Each row below holds a small network's activations on one record, seen along a few directions.
Records have a field called Romi. Each example row is followed by its value.
Other fields move the rows too, some of them a lot.
In the rows, 500 means zero.
Strong random noise was added to every row along 14 fixed directions; ignore it. To show where, here is one row again and again, with new noise each time:
[483 725 479 279 459 906 299 588 702 308 481 617 545 630 608 830 636 420
 575 747 507 534 487 528 416 488 297 388 426 504 442]
[370 317 674 549 668 589 420 458 390 425 356 391 728 271 637 583 600 387
 635 545 568 778 654 321 423 295 393 565 333 609 469]
[530 351 540 497 544 512 486 287 476 649 609 479 585 316 484 731 433 424
 332 449 275 556 661 576 448 478 431 581 379 673 427]
[440 457 296 539 847 297 388 416 470 526 439 593 575 504 582 358 393 413
 586 254 546 580 421 317 413 456 406 270 779 477 628]
[327 594 468 482 396 703 551 703 617 369 319 404 442 557 303 422 686 509
 529 503 530 353 372 347 653 569 418 441 564 504 575]
[591 516 394 574 513 455 449 540 562 648 548 378 494 503 469 467 189 374
 290 464 431 517 660 667 561 666 254 681 597 536 473]
[484 551 375 578 519 492 615 508 449 457 575 483 495 528 624 386 313 495
 567 639 719 577 309 558 459 728 484 659 613 391 286]
[623 472 548 626 487 594 431 441 581 552 302 519 479 483 264 873 605 485
 396 551 378 304 731 308 598 648 196 542 514 487 550]
[685 575 445 457 513 668 505 430 501 478 562 518 468 517 754 631 456 469
 422 685 609 522 334 530 286 404 421 532 578 544 248]
[630 384 422 574 636 322 495 384 359 504 360 361 413 599 650 438 322 284
 462 415 708 388 625 448 512 385 298 552 668 497 330]
[423 416 437 516 762 438 336 307 239 205 587 449 453 687 439 469 369 439
 580 351 567 320 806 272 590 266 438 388 467 535 550]
[373 596 474 465 517 548 611 503 660 525 664 581 620 269 534 649 486 494
 529 612 422 700 280 698 305 665 518 615 527 369 442]
[698 673 265 465 673 391 400 496 500 375 546 309 493 547 829 378 489 375
 482 475 671 425 468 485 311 221 373 590 608 491 627]
[428 459 692 615 607 427 603 322 285 424 591 515 559 299 375 617 520 639
 520 492 415 483 641 427 409 318 671 483 404 528 368]
[330 809 334 318 381 282 627 405 447 298 662 302 452 477 551 404 392 282
 507 454 550 264 657 834 518 613 466 586 607 263 368]
[304 436 385 454 460 566 570 401 409 272 687 321 436 558 389 445 436 414
 501 478 523 337 554 497 657 593 480 679 384 493 496]

[577 424 411 520 567 608 409 448 575 495 540 487 549 412 548 582 650 542
 443 495 400 532 395 302 411 540 440 561 445 569 714]
j7
[135 317 647 429 517 592 541 326 470 373 605 563 571 296 265 611 516 435
 537 380 307 581 563 407 517 588 512 404 479 384 527]
j18
[390 384 191 359 605 254 440 298 595 574 356 546 627 428 731 516 641 200
 710 317 612 555 368 446 495 798 326 467 612 353 648]
j3
[786 405 490 647 431 510 493 577 656 634 260 535 368 716 453 624 676 588
 534 587 604 353 402 372 586 581 502 638 366 577 565]
j19
[627 558 317 532 432 485 549 509 534 607 528 479 461 558 502 463 478 571
 409 543 498 390 393 514 550 722 480 574 560 516 527]
j13
[530 360 546 459 450 546 462 368 439 318 542 333 449 623 542 688 457 319
 511 618 608 405 805 589 624 477 352 779 258 483 407]
j14
[767 487 599 618 406 382 556 322 393 676 356 380 578 254 657 639 658 514
 399 563 497 454 686 403 411 499 455 660 440 554 449]
j18
[561 207 530 622 647 473 543 313 371 523 405 657 354 631 344 679 452 510
 510 386 530 337 492 290 570 449 466 361 598 527 393]
j9
[448 450 554 566 499 443 544 642 674 505 324 539 619 528 543 742 658 436
 820 698 702 637 518 643 561 705 454 774 230 374 531]
j15
[563 262 388 634 722 349 522 401 564 728 553 665 608 450 559 581 530 594
 609 470 492 719 296 495 455 645 636 642 358 605 628]
j2
[375 275 506 434 564 561 417 545 642 520 521 683 448 720 464 648 269 303
 607 523 561 646 466 688 630 623 402 506 496 403 422]
j20
[463 818 571 348 442 323 401 601 636 519 476 635 590 520 481 679 486 465
 642 534 415 533 768 901 492 555 530 422 374 368 493]
j3
[412 451 525 529 613 225 436 368 471 685 278 697 701 378 530 610 551 424
 732 412 505 665 672 495 516 783 495 321 502 413 469]
j8
[632 436 460 595 666 385 345 354 452 701 498 480 728 261 654 625 431 421
 456 514 385 744 719 448 372 602 287 624 484 544 624]
j10
[501 349 634 492 632 522 340 652 600 702 527 729 374 769 306 435 117 540
 417 309 344 632 569 698 602 337 568 240 537 675 415]
j6
[424 341 508 432 484 804 384 717 692 554 432 404 548 501 545 413 492 385
 390 512 460 721 348 420 532 438 296 530 478 700 631]
j17
[482 671 487 409 491 631 360 786 544 426 496 534 635 715 652 361 695 656
 739 588 602 625 448 512 623 332 737 453 170 725 705]
j16
[445 440 528 574 564 417 592 369 362 485 751 693 570 425 604 414 322 660
 607 572 541 739 272 533 319 590 775 532 491 421 361]
j1
[589 431 564 642 580 496 473 494 643 477 617 527 422 504 165 748 578 644
 381 432 275 301 568 420 517 419 487 640 388 421 841]
j16
[650 651 413 617 592 507 403 436 335 403 554 519 495 536 551 290 452 739
 490 496 557 440 468 183 403 494 552 353 656 496 535]
j6
[255 423 455 573 476 349 640 531 400 479 392 386 495 492 353 237 379 416
 575 359 594 473 527 501 677 748 499 478 609 421 402]
j8
[575 694 598 513 482 306 653 526 554 493 489 434 425 380 454 583 587 519
 430 506 470 352 541 732 353 303 583 565 573 358 442]
j2
[520 608 523 665 637 333 397 422 317 366 525 410 641 348 476 476 583 612
 611 511 503 499 826 324 497 472 528 577 358 422 725]
j4
[472 354 484 489 543 661 531 725 623 435 544 446 489 567 664 375 401 371
 592 594 711 759 176 559 461 426 442 703 511 441 522]
j9
[507 481 417 439 479 541 562 362 520 343 826 565 293 697 300 674 511 605
 481 515 419 193 433 594 577 463 701 621 289 493 558]
j11
[620 636 387 529 528 554 522 496 502 394 502 479 400 532 538 462 642 574
 490 560 583 336 291 322 372 444 476 467 688 398 572]
j10
[325 886 433 421 304 531 480 802 706 423 481 428 577 485 417 331 608 532
 586 561 474 488 493 644 638 743 466 525 543 331 746]
j12
[554 797 615 724 221 420 774 698 470 389 384 115 486 187 444 373 649 567
 439 753 660 365 578 552 486 656 444 936 543 191 476]
j4
[485 359 583 619 559 351 582 483 472 606 319 566 598 393 584 513 689 540
 715 539 647 625 393 378 500 555 589 538 434 489 506]
j17
[406 460 508 596 518 514 619 562 596 394 608 617 398 567 298 534 437 602
 561 553 540 462 255 497 508 623 603 558 595 269 529]
j20
[593 410 629 530 494 198 644 434 449 604 307 513 377 612 546 488 528 459
 614 428 655 401 559 696 500 379 710 521 360 502 220]
j5
[684 570 533 512 488 525 359 563 498 568 148 493 530 601 628 584 639 439
 554 581 637 443 672 384 548 483 315 377 547 542 431]
j13
[370 518 670 541 366 621 430 821 612 454 465 489 484 636 322 364 417 551
 580 564 500 622 585 642 695 539 559 607 317 509 589]
j1
[320 431 425 542 521 557 603 499 530 713 538 568 672 246 502 413 444 539
 485 483 406 775 262 512 470 780 533 498 584 598 428]
j11
[392 453 590 408 441 517 657 469 516 441 462 551 425 421 603 605 525 364
 560 586 608 532 325 640 381 520 508 500 627 309 217]
j7
[641 182 636 518 628 588 568 428 648 629 372 774 292 648 375 846 623 538
 446 449 457 411 239 439 432 190 560 311 566 595 395]
j14
[507 473 397 270 442 694 440 401 536 421 786 493 386 636 619 571 526 471
 379 476 435 485 327 580 399 277 605 457 389 656 468]
j19
[604 618 489 658 678 210 510 373 362 517 339 569 639 260 553 552 657 558
 585 432 564 443 583 190 322 466 418 350 793 291 601]
j15
[455 346 362 595 524 532 581 469 329 434 578 482 452 679 620 139 394 608
 611 515 763 546 180 287 611 634 663 540 531 571 429]
j12
[427 650 511 434 585 740 288 576 543 114 600 417 520 566 498 492 541 504
 579 607 544 524 624 379 385 364 384 544 365 377 636]
j5

Here are new rows. What is Romi for each?
[237 276 631 583 573 408 625 359 562 348 579 649 436 455 124 800 500 468
 663 449 433 419 557 466 592 710 505 618 451 144 603]
j18
[312 172 603 589 638 433 416 424 504 608 243 643 701 305 442 629 579 319
 646 358 453 754 575 200 569 648 280 409 609 417 639]
j1
[306 449 362 399 321 623 521 355 263 346 600 401 532 580 577 371 404 356
 550 587 644 441 610 383 766 871 369 550 503 512 311]
j17
[490 334 531 496 483 484 558 325 507 550 534 588 540 371 667 572 446 381
 520 544 546 677 314 510 327 626 471 565 589 371 335]
j1
[720 571 536 459 475 542 529 337 289 211 626 347 437 525 850 617 644 488
 566 778 767 350 541 425 315 153 517 693 348 456 362]
j17
[675 696 307 561 380 285 563 567 592 626 606 417 406 610 462 339 442 599
 390 466 482 290 474 664 594 718 573 660 511 503 639]
j17
[567 417 491 429 230 630 669 494 358 502 350 338 338 651 539 352 683 481
 422 510 657 215 376 364 688 413 576 451 483 723 270]
j15
[499 244 512 690 878 279 397 368 367 499 500 572 600 515 535 493 321 481
 651 413 607 711 632 382 460 454 482 571 456 479 554]
j2
[494 241 422 518 595 271 698 285 488 439 542 509 218 650 383 619 477 331
 529 362 604 192 342 531 520 454 513 597 635 283 442]
j10
[586 514 308 408 507 345 484 322 698 622 647 583 484 460 507 752 583 407
 420 418 327 357 466 620 447 667 421 567 511 427 706]
j17
[549 442 492 503 532 670 484 533 687 535 530 713 413 584 425 701 439 518
 475 596 492 544 261 517 392 636 435 441 605 389 427]
j8
[451 678 576 328 221 415 655 346 473 509 580 424 450 368 425 592 729 498
 398 443 297 207 604 685 553 431 660 426 433 506 454]
j12
[587 367 496 474 622 406 445 311 509 701 402 715 593 457 646 637 565 484
 574 433 476 642 403 453 354 542 580 285 488 595 396]
j8
[554 499 431 418 462 445 544 526 654 493 279 365 390 552 573 580 624 256
 476 443 587 335 514 600 468 426 298 566 550 427 442]
j5
[478 799 268 481 684 280 343 462 551 404 896 579 615 435 523 369 361 620
 569 420 351 579 559 641 320 562 634 526 507 328 855]
j19
[663 527 653 645 398 503 499 657 657 759 226 543 522 474 349 658 629 604
 418 538 410 464 577 494 585 601 434 532 463 550 555]
j16
[445 413 693 613 451 356 688 538 385 604 396 406 564 264 520 444 491 451
 486 513 569 594 546 512 508 452 501 594 592 466 339]
j17
[302 496 488 488 556 457 528 528 563 367 599 469 525 443 408 413 503 499
 613 457 496 571 475 570 465 573 581 615 378 361 584]
j5
[638 775 461 347 349 416 466 515 466 451 474 375 424 587 704 483 391 344
 396 568 555 358 710 764 458 489 386 503 585 439 296]
j7
[316 142 450 549 828 520 303 400 493 360 653 551 547 567 396 659 160 245
 591 384 485 689 721 475 575 553 185 627 481 364 669]
j9
